A small network was shown many inputs. Here are its activations along a few directions, one row for each input.
In each table, some parts of the input vary, and every possible input appears once, in random order.
Descriptions start from the smaller parts, as in this example, which fits no table here: one of 6 places along a line, together with either a single point or one of 11 places along a line or (one of 3 separate values, together with one of 8 places around a ring).
Shared parts are said once, and a part with two or three values counts as separate values.

Other details of the inputs shift rows strongly along two fixed directions, in all tables alike. That doesn't count.

Table:
R1: [-0.99 -1.54 -2.86 -0.45 -0.33 -2.03 -0.83 -1.93 -2.26 -0.61  0.41  1.13
 -2.46 -0.51  0.19  0.06]
R2: [ 0.05  1.21 -0.28  0.05  0.13  1.22  0.99  1.01  0.28  0.25  0.32  0.12
  1.50  0.45 -0.35 -0.29]
R3: [ 0.75  0.76  0.45  1.38 -0.14  0.89  0.47  0.37  0.31 -0.38 -0.31 -0.08
  1.77  0.54 -0.63 -0.15]
R4: [-1.27 -1.46 -2.58  0.60 -0.96 -2.32 -0.23 -1.63 -1.91 -0.38 -0.12  1.43
 -2.64 -0.54  0.92 -0.29]
R5: [ 0.05  0.59  0.64  0.63 -0.28  1.35  0.53  1.26  0.78  0.17 -0.13 -0.46
  0.74  0.82 -0.05 -0.73]
R6: [-0.83 -0.84 -2.63 -0.25 -0.48 -2.64 -0.16 -1.59 -1.96  0.06  0.74  0.90
 -3.03 -0.41  0.89  0.13]
R7: [ 1.09  0.57  0.92  1.27 -0.28  0.92  0.00  0.63  0.61  0.09 -0.31 -0.59
  1.03  0.72 -0.76 -0.21]
R8: [-1.79 -1.00 -1.73 -1.25  1.07 -3.07 -0.53 -1.63 -2.21  0.10 -0.37  0.05
 -2.98 -1.41  0.29  0.89]
R9: [ 0.18  0.77  0.55 -0.52  0.64  1.46  0.47  0.64  0.25 -0.55  0.87 -0.79
  1.20  0.86 -0.24 -0.18]
R10: [-1.04 -1.78 -2.08  0.92 -0.52 -3.02 -0.66 -1.68 -1.61 -0.73  0.31  0.43
 -2.64 -0.49  0.84  0.56]
R11: [ 0.04  0.21  0.65  1.18  0.02  0.86  0.08  1.29  0.84 -0.11 -0.03 -0.90
  1.29  0.66 -0.62 -0.04]
R12: [-0.15  0.30  0.33  1.16  0.06  0.82  0.51  0.95  0.63 -0.55 -0.08 -0.32
  1.97  0.37 -0.44  0.08]
R13: [ 0.19  1.14 -0.05  0.06  0.10  1.18  0.61  1.38  0.44  0.64  0.36 -0.45
  0.86  0.82 -0.56 -0.44]
R14: [ 0.00  0.82  0.83  0.48 -0.05  1.17  0.99  0.86  0.71 -0.31  0.24 -0.50
  0.93  0.76  0.58 -0.48]
R15: [-1.10  1.13  0.42 -0.62  1.75  0.72  0.51  1.48 -0.15  0.60 -0.66 -1.60
  1.04  0.03 -1.39  0.19]
R16: [ 5.81 -2.55  7.03 -3.69 -2.95  0.14 -3.68 -3.62  5.44  1.58 -1.01  3.42
 -1.26 -3.33  3.32  0.93]
R17: [-1.06  1.08  0.27 -0.73  1.77  0.75  0.83  1.13 -0.31  0.23 -0.73 -0.92
  1.69 -0.40 -1.04  0.40]
R18: [ 0.06  0.59  0.10 -0.22  0.45  1.58  0.10  1.08  0.12 -0.11  0.49 -0.89
  0.99  1.06 -0.95 -0.42]
Each input here is: one of 3 separate values, together with either a single point or one of 5 places along a line.
The inputs of R6 and R13 match in every part but the choice among 3 separate values. If R16 is changed in the same way as R6 into R13, which row does it become?
> R7
Which other rows agree with R3 in the choice among 3 separate values? List them by row number.
> R1, R2, R4, R12, R17
Change only the choice among 3 separate values in R1. List by row number the other rows that result.
> R9, R18

Table:
R19: [ 0.12  0.70 -0.20 -0.83  0.85  0.76  0.03  0.17 -0.53 -0.01  0.25 -0.49
  0.58  0.37 -1.03  0.03]
R20: [-0.12  0.04  0.05  1.42 -0.55  0.50  0.19  0.88  0.36 -0.03 -0.29 -0.34
  0.31  0.76 -0.17 -0.54]
R21: [ 0.43  0.00 -0.47  0.84 -0.32  0.75 -0.07  0.27 -0.01 -0.54  0.50  0.01
  1.09  0.72 -0.58 -0.18]
R22: [-0.02  0.81 -0.17  0.93 -0.42  0.29  1.27  0.40  0.25 -0.23  0.34  0.30
  0.75  0.44  0.60 -0.32]
R23: [-0.81  0.38  0.09 -0.25  0.51  0.59  0.20  1.09  0.09  0.50 -0.33 -0.75
  0.05  0.22 -0.44 -0.34]
R24: [-0.32  0.97 -0.47 -0.75  0.64  0.64  0.60  0.61 -0.31  0.54 -0.11  0.18
  0.77 -0.16 -0.60 -0.03]
R25: [ 0.87  0.35 -0.28  0.86 -0.17  0.73 -0.01 -0.08 -0.30 -0.52  0.35 -0.15
  0.89  0.81 -0.71 -0.24]
R26: [ 0.26 -0.05  0.06  1.36 -0.39  0.40 -0.13  0.80  0.40 -0.18  0.29 -0.69
  0.29  0.98 -0.37 -0.23]
R27: [-1.22 -2.59 -2.71 -1.62 -0.61 -3.89 -1.49 -3.01 -2.21 -0.16  0.59  1.57
 -4.78 -1.52  1.63  0.53]
R28: [-0.10 -2.58 -2.52  0.07 -1.52 -3.98 -1.50 -3.68 -2.21 -0.66  0.59  1.82
 -4.80 -1.00  1.82  0.31]
R29: [ 6.09 -2.33  8.41 -4.61 -3.23  2.06 -3.46 -2.53  7.24  1.51 -0.35  3.57
  0.29 -3.11  3.88  0.73]
R30: [ 0.06  0.09 -0.45  0.89 -0.46  0.86  0.25  0.35 -0.03 -0.39 -0.07  0.38
  1.10  0.51 -0.38 -0.49]
R31: [-0.30  0.37 -0.42 -0.85  0.70  0.78 -0.03  0.52 -0.24 -0.05  0.38 -0.34
  0.77  0.22 -0.88  0.06]
R32: [-1.53 -2.55 -2.69 -1.56 -0.73 -3.76 -1.21 -2.92 -2.22  0.00  0.06  1.95
 -4.81 -1.77  1.86  0.24]
R33: [ 0.37  0.66 -0.53  0.89 -0.42  0.52  0.62  0.31 -0.04  0.02 -0.05  0.53
  1.10  0.32 -0.35 -0.33]
R34: [-0.51  0.90  0.01 -0.22  0.54  0.28  0.55  1.06  0.03  0.95 -0.30 -0.60
  0.06  0.07 -0.38 -0.16]
R35: [-0.23  0.81  0.13 -0.81  0.84  0.56  0.65  0.27 -0.34 -0.24  0.61 -0.78
  0.28  0.50 -0.01  0.00]
R36: [-0.47  0.31  0.10 -0.32  0.64  0.44 -0.09  0.99  0.13  0.35  0.21 -1.09
  0.05  0.45 -0.67 -0.06]
R37: [-0.39  0.10  0.40  0.69  1.14 -0.26  0.08  0.02 -0.23 -0.44 -1.11 -0.62
  1.63 -0.69 -1.11  0.91]
R38: [ 0.17  0.62 -0.05  1.42 -0.52  0.16  0.57  0.84  0.33  0.39 -0.26 -0.22
  0.32  0.59 -0.14 -0.38]
R39: [ 0.70  0.29  0.26  1.38 -0.25  0.38 -0.06  0.48  0.10 -0.16  0.14 -0.87
  0.08  1.07 -0.51 -0.30]
R40: [-0.35  0.25 -0.12  0.93 -0.45  0.65  0.92  0.43  0.24 -0.67  0.32  0.14
  0.74  0.63  0.58 -0.47]
R41: [-0.63  0.44 -0.41 -0.78  0.59  0.93  0.27  0.63 -0.27  0.10 -0.14  0.01
  0.77 -0.01 -0.66 -0.22]
R42: [-0.06  0.63  0.31 -0.29  0.79  0.41 -0.03  0.65 -0.17  0.40  0.08 -1.26
 -0.16  0.60 -0.82 -0.11]
R43: [-0.80  0.31  0.82  0.73  1.15 -0.55  0.61  0.12 -0.02 -0.73 -0.72 -0.82
  1.31 -0.55 -0.07  0.87]
R44: [-0.57  0.03  1.03  1.20  1.01 -0.66  0.02  0.63  0.08 -0.06 -1.26 -1.35
  0.84 -0.46 -0.93  0.82]
R45: [-0.64  1.05 -0.16 -0.72  0.65  0.40  1.24  0.71 -0.10  0.32  0.24 -0.08
  0.48 -0.01  0.38 -0.09]
The inputs of R34 and R24 match in every part but one. If R42 is changed in the same way as R34 into R24, which row does it become?
> R19
Describe the family of inputs behind these rows.
> one of 3 separate values, together with either a single point or (one of 2 separate values, together with one of 4 places along a line)
Change only the choice among 3 separate values in R43. List by row number the other rows that result.
> R37, R44
Change only the choice among 3 separate values in R27. List by row number the other rows that result.
> R31, R36
